These are the activations of a small neural network, seen along a few directions. Each row is one input.
In each table, some parts of the input vary, and every possible input appears once, in random order.
A made-up example of a description, with smaller parts first: one of 3 separate values, together with either a single point or one of 11 places around a ring or (one of 5 places around a ring, together with one of 6 places along a line).
Shared parts are said once, and a part with two or three values counts as separate values.

Table:
row 1: [17, 50, 37, 10, 15, 13, 32, -6, -26, -10, -26, -9, -28, -24, -10, -8, 4, -4]
row 2: [30, 22, 32, -28, 5, -13, 26, -16, -11, -25, -16, 11, -30, -48, 12, -23, 19, 7]
row 3: [3, -9, -21, -44, -2, -2, -14, 13, 4, 39, 27, -3, 8, -2, -6, 9, -26, 30]
row 4: [-13, -16, -5, 71, -10, -3, -2, 29, -9, 5, -1, -13, 32, 13, 5, 29, 18, -38]
row 5: [5, -15, 1, 6, -8, 21, -39, 17, 16, 55, 27, 0, 11, 26, 4, -10, -24, 7]
row 6: [-4, 0, -1, 63, -19, 4, 12, 7, -12, 19, 12, 6, 31, 15, 11, 11, -6, -24]
row 7: [6, 36, 27, 9, 13, 0, 27, 30, 2, -11, -51, -16, -5, -13, -21, 26, 25, -28]
row 8: [2, -36, -15, 58, 21, 36, -19, -13, -4, 18, 40, 25, 7, 29, 15, -34, -15, 0]
row 9: [18, 23, 15, -24, 18, 8, 39, -21, -19, -32, -10, 8, -38, -33, 28, -49, 19, 9]
row 10: [-16, -10, -26, -54, -8, -37, -14, 16, 34, -4, -16, -8, -7, 12, -19, 50, 15, 25]
row 11: [-2, -19, -2, -14, 11, 19, 16, -37, -33, -10, 25, -1, 0, 8, -10, -48, -4, 4]
row 12: [23, 15, 18, -25, 9, -28, 17, 16, 19, -36, -43, 2, -8, -40, -7, 4, 48, -8]
row 13: [1, -29, -11, 6, -11, 16, -56, 53, 32, 42, 4, -11, 31, 35, -13, 22, 0, -19]
row 14: [-3, -15, -41, -51, 13, 16, -15, 3, -8, 21, 33, 2, -10, 14, 3, -14, -34, 26]
row 15: [-2, -18, 16, -9, -8, -4, 10, -23, -11, 4, 12, 1, 4, 5, -24, -22, -3, -6]
row 16: [1, -22, -37, -52, -8, -12, -37, 45, 24, 24, -7, -12, 17, 7, -29, 38, -9, 4]
row 17: [-4, -27, -18, 10, 22, 38, -47, 11, -2, 34, 42, -1, -5, 25, 5, -33, -34, 12]
row 18: [4, 46, 35, 3, 5, 16, 36, 3, -1, -9, -36, -11, -16, -16, -7, 3, 8, -21]
row 19: [-16, -5, -35, -55, 13, 3, -2, -27, -4, -17, 17, -5, -31, 8, 8, -2, -10, 53]
row 20: [-2, -5, -24, -56, -20, -11, -9, -10, 22, -4, -4, -6, -6, -6, -16, 35, -8, 40]
row 21: [-13, -12, 14, -7, -16, -5, 13, -20, 13, 1, 3, -11, 12, 5, -24, -13, 8, -19]
row 22: [14, -22, -3, 2, -18, 20, -37, 22, 33, 45, 21, -9, 25, 29, 6, 9, -30, -15]
row 23: [-2, -36, -12, 63, -10, 12, -33, 29, 28, 32, -3, 4, 30, 35, -7, 24, 18, -39]
row 24: [-11, 5, -11, -46, -4, -58, -9, -10, 40, -38, -37, 5, -24, -18, 1, 20, 38, 1]
row 25: [-4, -2, -17, -56, -6, -16, -7, -24, 12, -1, 4, -2, -16, 2, -2, 26, -5, 54]
row 26: [-8, 32, 22, 46, -12, -7, 25, 9, -21, -16, -24, -4, 17, -4, 6, 5, -9, -14]
row 27: [-2, -22, 7, -11, -9, -30, 8, 3, 22, -2, -17, -11, 19, 17, -33, 0, 23, -26]
row 28: [7, 12, 5, -44, -13, -39, 3, -34, 6, -34, -3, 15, -32, -22, 14, 4, 12, 21]
row 29: [0, 42, 27, 2, 43, 30, 39, -17, -28, -18, -18, -6, -29, -14, 11, -33, -2, 2]
row 30: [-2, -31, 1, 59, -20, 32, -19, 12, 18, 31, 26, 15, 35, 24, 3, 12, 1, -24]
row 31: [-24, 22, 9, 45, 32, 17, 20, -16, -60, -27, -6, -2, -7, -10, 25, -30, -24, 3]
row 32: [19, -15, -29, -53, -17, 1, -17, 17, 22, 25, 13, -11, 13, 2, -14, 24, -31, 12]
row 33: [24, 24, 28, -20, -4, -18, 25, -7, 17, -30, -21, 2, -15, -47, 6, -3, 24, -9]
row 34: [3, -30, 5, 64, 0, 21, -24, 1, 9, 28, 38, 18, 20, 18, 4, -1, -8, -10]
row 35: [-1, -1, 3, 68, -8, 11, 6, 3, -39, 14, 25, 13, 22, 4, 4, -2, -5, -3]
row 36: [7, 17, -4, -49, -26, -36, 4, -26, 28, -33, -20, 12, -15, -22, 8, 11, 14, 11]
row 37: [-18, 33, 22, 44, -14, 9, 21, 4, -56, -8, -15, -5, 8, -8, 13, -2, -9, -9]
row 38: [-10, -13, -14, 66, 24, 19, 8, -7, -43, -4, 34, 15, -4, 17, 21, -34, -19, -4]
row 39: [-11, 13, -14, -44, 26, -32, 1, -54, 3, -44, 8, 25, -49, -22, 20, -32, 7, 27]
row 40: [-16, 17, 17, 48, 0, -12, 14, 26, -19, -24, -37, -23, 29, -1, 7, 31, 13, -30]
Question: The inputs of row 36 and row 39 match in every part but one. If row 21 is changed in the same way as row 36 into row 39, which row does it become?
Answer: row 11
Question: The inputs of row 19 and row 20 match in every part but one. If row 9 is changed in the same way as row 19 into row 20, which row does it become?
Answer: row 33
Question: What is each input in this table made of?
Answer: one of 4 places along a line, together with either a single point or one of 9 places around a ring
Question: Start at row 7 and move only the place on the line of 4, one step at a time. The first step leads to row 18. Which rows follow, in order?
Answer: row 1, row 29

Table:
row 41: [-3, 26, -3, -58, 27, -3, 10, 1, -8, -13, -13, -18, -28, -12, 4, -5, -12, 40]
row 42: [-22, 18, 5, 60, 4, -31, 9, -5, -31, -26, -31, 5, 7, 0, 1, 26, 25, -10]
row 43: [10, 21, 29, 1, 4, 10, 44, -37, -24, -19, 7, 11, -20, -20, 11, -42, 9, -12]
row 44: [22, -6, 21, 47, 5, 26, 12, -24, -35, 7, 22, 6, 4, 7, 17, -42, -9, -15]
row 45: [19, 6, 10, -57, 11, -22, 1, 13, 34, -15, -29, -7, -7, -23, -25, -2, 25, 2]
row 46: [28, 37, 35, -15, 32, 12, 38, -25, -26, -26, -14, 0, -35, -31, 24, -49, 22, 0]
row 47: [7, -40, -3, 4, -16, -10, -12, 16, 28, 25, 14, -1, 28, 26, -22, 7, 5, -17]
row 48: [-15, -14, -20, -1, -4, -28, -12, -13, 2, -10, 17, 17, -12, 1, 20, 6, 6, 33]
row 49: [2, -16, -26, 7, -6, 34, -23, 29, 12, 34, 34, 2, 10, 15, 6, 4, -18, 8]
row 50: [-2, -16, -11, 12, -7, 23, -38, 13, 36, 33, 21, -1, 9, 19, -10, 5, -12, -28]
row 51: [-16, -18, -29, 7, 18, 29, -21, 20, -19, 40, 18, -18, 4, 15, 7, -9, -53, 2]
row 52: [-3, -30, -14, -1, -13, -43, -14, -8, 26, -14, -8, 15, 7, 16, -8, 2, 36, -3]
row 53: [-6, 13, 10, 77, -5, 25, 0, 48, -9, 21, -27, -14, 25, 22, 6, 11, -6, -37]
row 54: [10, 24, 18, -52, 3, -22, -9, 2, 26, -8, -28, -3, -21, -23, 0, 5, 7, -5]
row 55: [9, 22, -2, -51, 7, -7, 21, 8, 14, -4, -11, 0, -26, -23, 12, 5, -1, 23]
row 56: [-10, 40, 23, 24, -11, -15, 30, 11, -21, -27, -30, -11, 12, -10, -15, 27, 9, -18]
row 57: [-16, 10, -14, -48, 5, 5, 14, -15, -11, -13, 5, -9, -10, 0, -7, 5, -22, 33]
row 58: [11, 5, 9, -41, -20, -8, -14, -8, 21, -9, -15, 1, 2, -13, -2, 18, 3, -4]
row 59: [-1, -23, -11, 3, -13, 5, -10, 9, 2, 33, 30, 4, 13, 13, 7, 10, -24, 20]
row 60: [7, 11, -13, -42, -17, -11, 3, 3, -7, -2, 15, 3, -7, -25, 1, 12, -9, 19]
row 61: [-1, 51, 29, 12, 5, -5, 37, 22, -7, -33, -55, -17, -1, -23, -1, 21, 21, -11]
row 62: [19, -11, -5, -47, -13, -8, 6, -1, 26, -11, -19, 3, 16, -7, -28, 16, 26, -1]
row 63: [-5, -26, 3, 3, -21, 3, -26, -2, 32, 23, 19, 2, 19, 15, -2, 16, -13, -15]
row 64: [-15, -13, -20, -1, 1, 19, -18, 0, -17, 21, 25, -14, 14, 29, -5, -2, -34, 27]
row 65: [-33, -12, -32, -7, 8, -23, 0, -29, -12, -22, 16, 2, -16, 9, 18, 0, -19, 30]
row 66: [-10, -21, -12, 0, -7, -29, -31, -32, 19, -17, 5, 22, -9, -9, -12, 17, 22, 18]
row 67: [-9, -1, 10, 38, 23, -6, 21, -59, -31, -33, 27, 29, -32, -6, 8, -40, 25, 5]
row 68: [-9, 6, 13, 66, -12, 9, 11, 24, -21, 8, -17, -11, 31, 11, -6, 29, -4, -26]
row 69: [14, -36, -12, 8, -12, 19, -29, 44, 30, 36, 1, -9, 30, 25, -6, -6, 6, -32]
row 70: [15, -7, 14, 54, 25, 52, 2, -6, -32, 24, 22, 11, -6, 0, 6, -46, -12, -27]
Question: What is each input in this table made of?
Answer: one of 5 places along a line, together with either one of 2 separate values or one of 4 places along a line
Question: The inputs of row 60 and row 49 match in every part but the place on the line of 5. If row 58 is changed in the same way as row 60 into row 49, which row does it become?
Answer: row 50
Question: Change only the choice among 2 separate values in row 61. List by row number the other rows that result.
Answer: row 46

Table:
row 71: [7, -19, -2, 36, 4, 16, -19, 56, 9, 40, -8, -17, 33, 23, -23, 15, 4, -29]
row 72: [8, -14, -21, -86, -15, -26, -21, -21, 46, 3, 24, 14, -19, -7, -10, 17, 1, 42]
row 73: [-9, 42, 2, -22, 14, -25, 29, -3, -18, -33, -30, -7, -24, -24, 12, 13, 9, 23]
row 74: [-22, -12, -10, 62, 0, 3, -16, 2, -8, 4, 6, 8, 10, 21, 12, 14, -7, -8]
row 75: [-2, -10, 18, 54, 4, 44, -3, -25, -22, 17, 33, 11, 2, 18, 14, -34, -25, -15]
row 76: [22, 24, 19, -31, -7, -20, 10, 21, 29, -17, -44, -6, -8, -29, -10, 21, 34, -8]
row 77: [3, 26, 11, -43, -13, -29, 26, 13, 8, -17, -43, -23, 5, -15, -14, 12, 13, -3]
row 78: [16, 44, 33, -30, 18, 18, 38, -33, -24, -13, 0, 0, -35, -22, 16, -36, -5, 22]
row 79: [-13, -24, -1, 45, -21, 1, -22, 21, 3, 13, -8, -12, 36, 22, -15, 15, -10, -38]
row 80: [-6, -61, -47, -16, -18, 13, -59, 5, 38, 42, 49, 11, 15, 35, -3, 14, -30, 15]
row 81: [6, 27, 4, -25, 24, -10, 41, -22, -34, -37, -6, 4, -25, -31, 9, -24, 16, 20]
row 82: [-9, -24, -5, 57, 9, 13, -4, -14, -27, -1, 27, 17, 11, 9, 11, -27, 0, -19]
Question: What is each input in this table made of?
Answer: one of 2 separate values, together with either a single point or one of 5 places along a line
Question: Change only the choice among 2 separate values in row 77. List by row number the other rows that result.
Answer: row 79

Table:
row 83: [-4, 35, 28, 13, -20, -28, 16, -33, -4, -38, -17, 18, -14, -24, 10, -2, 31, -28]
row 84: [29, 51, 25, -8, 3, 7, 11, -31, -27, -14, 0, 5, -24, -18, 33, -21, -9, 27]
row 85: [31, -28, -4, -16, -8, 47, -26, 13, 31, 56, 24, 6, 7, 22, -4, -30, -5, 2]
row 86: [15, 41, 25, 12, 8, -1, 10, -28, 2, -15, -22, 15, -45, -26, 28, -10, 14, 3]
row 87: [-14, -1, 12, 79, -10, 9, 2, 44, -20, 26, -11, -13, 48, 30, -8, 26, 3, -53]
row 88: [-40, -46, -43, 40, -13, -15, -31, -11, 13, 0, 23, 24, 21, 20, 9, 20, -5, -7]
row 89: [-24, -36, -40, 9, 6, 23, -29, -6, -3, 21, 35, 13, 5, 31, 37, -7, -52, 35]
row 90: [18, 23, -1, -32, 5, -10, 9, 18, 32, -8, -27, 16, -27, -25, 8, 39, 2, 37]
row 91: [1, 18, -11, -27, -9, -37, -4, 28, 22, -17, -17, 9, -11, -39, 8, 28, 34, 11]
row 92: [-38, -37, -33, 24, -10, 1, -29, -20, -13, 8, 52, 19, 26, 24, -7, 24, -17, 8]
row 93: [14, 18, -13, -33, -13, -39, 8, 7, 13, -28, -12, 7, 6, -32, 1, 41, 19, -3]
row 94: [0, -2, -12, -83, 11, -6, 1, -2, -2, -12, -18, -25, -18, -2, -26, 11, -24, 16]
row 95: [-4, 17, 40, 14, -9, -12, 12, -17, 8, -38, -27, 8, -24, -36, 38, -1, 35, -14]
row 96: [-14, -3, -1, 81, -4, 18, -11, 54, -11, 23, -25, -15, 26, 14, 4, 4, -1, -56]
row 97: [16, 37, 38, -14, -5, -3, 22, -44, -40, -6, 15, 1, -25, -24, 16, -11, -8, 17]
row 98: [-10, 0, 8, 71, 14, 30, -5, 52, -10, 47, -17, -21, 9, 16, 15, -3, -30, -35]
row 99: [27, -43, -6, 14, -10, 14, -47, 20, 47, 17, 17, 9, 18, 6, -6, -9, 28, -29]
row 100: [-37, -42, -29, 42, -12, -20, -29, -7, 19, 3, 19, 23, 7, 42, 18, 14, -13, 10]
row 101: [11, 26, 31, 0, -24, -26, 19, -42, -32, -26, 4, 1, -4, -38, 10, -6, 2, 2]
row 102: [-22, -36, -32, 33, 18, 8, -30, -11, 19, 14, 25, 24, -10, 34, 24, 15, -34, 15]
row 103: [18, 43, -29, -55, 4, -1, -3, 25, -3, 1, 4, -5, -18, -30, 19, 3, -4, 27]
row 104: [-10, 6, 17, 22, 26, -6, 37, -27, -1, -49, -20, 9, -11, -8, 6, -30, 43, -7]
row 105: [20, -44, 8, 9, -23, 0, -25, 10, 44, 19, 14, 25, 34, 16, -25, -6, 18, -36]
row 106: [26, -22, 8, -12, -11, 28, -25, 0, 17, 43, 58, -8, 19, 24, -22, -22, -20, -13]
row 107: [-11, 4, 3, 15, 16, -21, 34, -28, -20, -46, -17, 9, -1, -22, -2, -36, 47, -20]
row 108: [11, 10, 10, 53, 8, 56, -5, 45, -36, 42, -5, -22, 31, 30, 11, 3, -36, -2]
row 109: [33, -34, 4, 6, 6, 28, -37, 15, 43, 51, 18, 11, 2, 16, -4, -9, 17, -4]
row 110: [-4, 0, -7, -46, -10, -42, 9, 1, 29, -25, -48, -18, 2, 18, -35, 34, 22, 7]
row 111: [-22, -1, 3, -67, -6, -34, 9, -11, 5, -6, -10, -29, 4, 4, -42, 21, 4, 8]
row 112: [-8, 19, 1, -43, -30, -22, 20, 0, 13, -20, 7, 1, 11, -40, -14, 30, -11, 8]
row 113: [-11, -3, 20, 48, 7, 43, 6, 42, -43, 48, 16, -37, 33, 14, 3, 1, -41, -26]
row 114: [5, 12, 4, 15, 46, 4, 35, -22, -5, -40, -21, 4, -37, -19, 16, -46, 9, -2]
row 115: [0, 8, -8, -50, 26, -19, -14, 12, 27, 0, -41, -17, -27, 0, -19, 17, 18, 33]
row 116: [-4, 4, 21, 5, 8, -10, 49, -44, -35, -37, 1, 7, 2, -13, -21, -27, 17, 10]
row 117: [2, 8, -12, -37, 3, -33, -13, 7, 31, -30, -45, -24, -8, 11, -27, 29, 33, 16]
row 118: [-1, 18, -10, -15, 37, 23, 34, -18, -32, -24, -10, 2, -27, -17, 17, -69, 7, 8]
row 119: [12, -48, 5, -4, -30, 13, -17, 4, 29, 37, 40, 2, 25, 7, -25, -16, -5, -35]
row 120: [10, 34, 0, -57, -14, -16, 17, 15, -8, -8, 11, 7, -14, -18, -10, 21, -23, 28]
row 121: [-20, 4, 17, 65, -19, 18, 4, 41, -39, 30, 4, -12, 42, 22, -25, 8, -25, -46]
row 122: [13, 9, 15, -15, 28, 19, 49, -41, -50, -22, 5, -8, -24, -6, -3, -36, 9, 15]
row 123: [-31, -28, -30, 17, -9, 13, -27, -19, -15, 24, 46, 10, 4, 31, -1, 5, -40, 32]
row 124: [18, 9, -21, -74, 20, -2, -8, 6, 2, -3, -30, -31, -14, 6, -3, 6, -11, 42]
Question: What is each input in this table made of?
Answer: one of 6 places around a ring, together with either one of 3 separate values or one of 4 places along a line
Question: The inputs of row 87 and row 96 match in every part but the place on the ring of 6. If row 107 is changed in the same way as row 87 into row 96, which row does it become?
Answer: row 104
Question: The inputs of row 97 and row 84 match in every part but the place on the ring of 6. If row 123 is changed in the same way as row 97 into row 84, which row does it become?
Answer: row 89
Question: Change only the place on the line of 4 in row 110. List by row number the other rows that result.
Answer: row 83, row 93, row 107
Question: Change only the place on the line of 4 in row 112. List by row number the other rows that result.
Answer: row 101, row 111, row 116
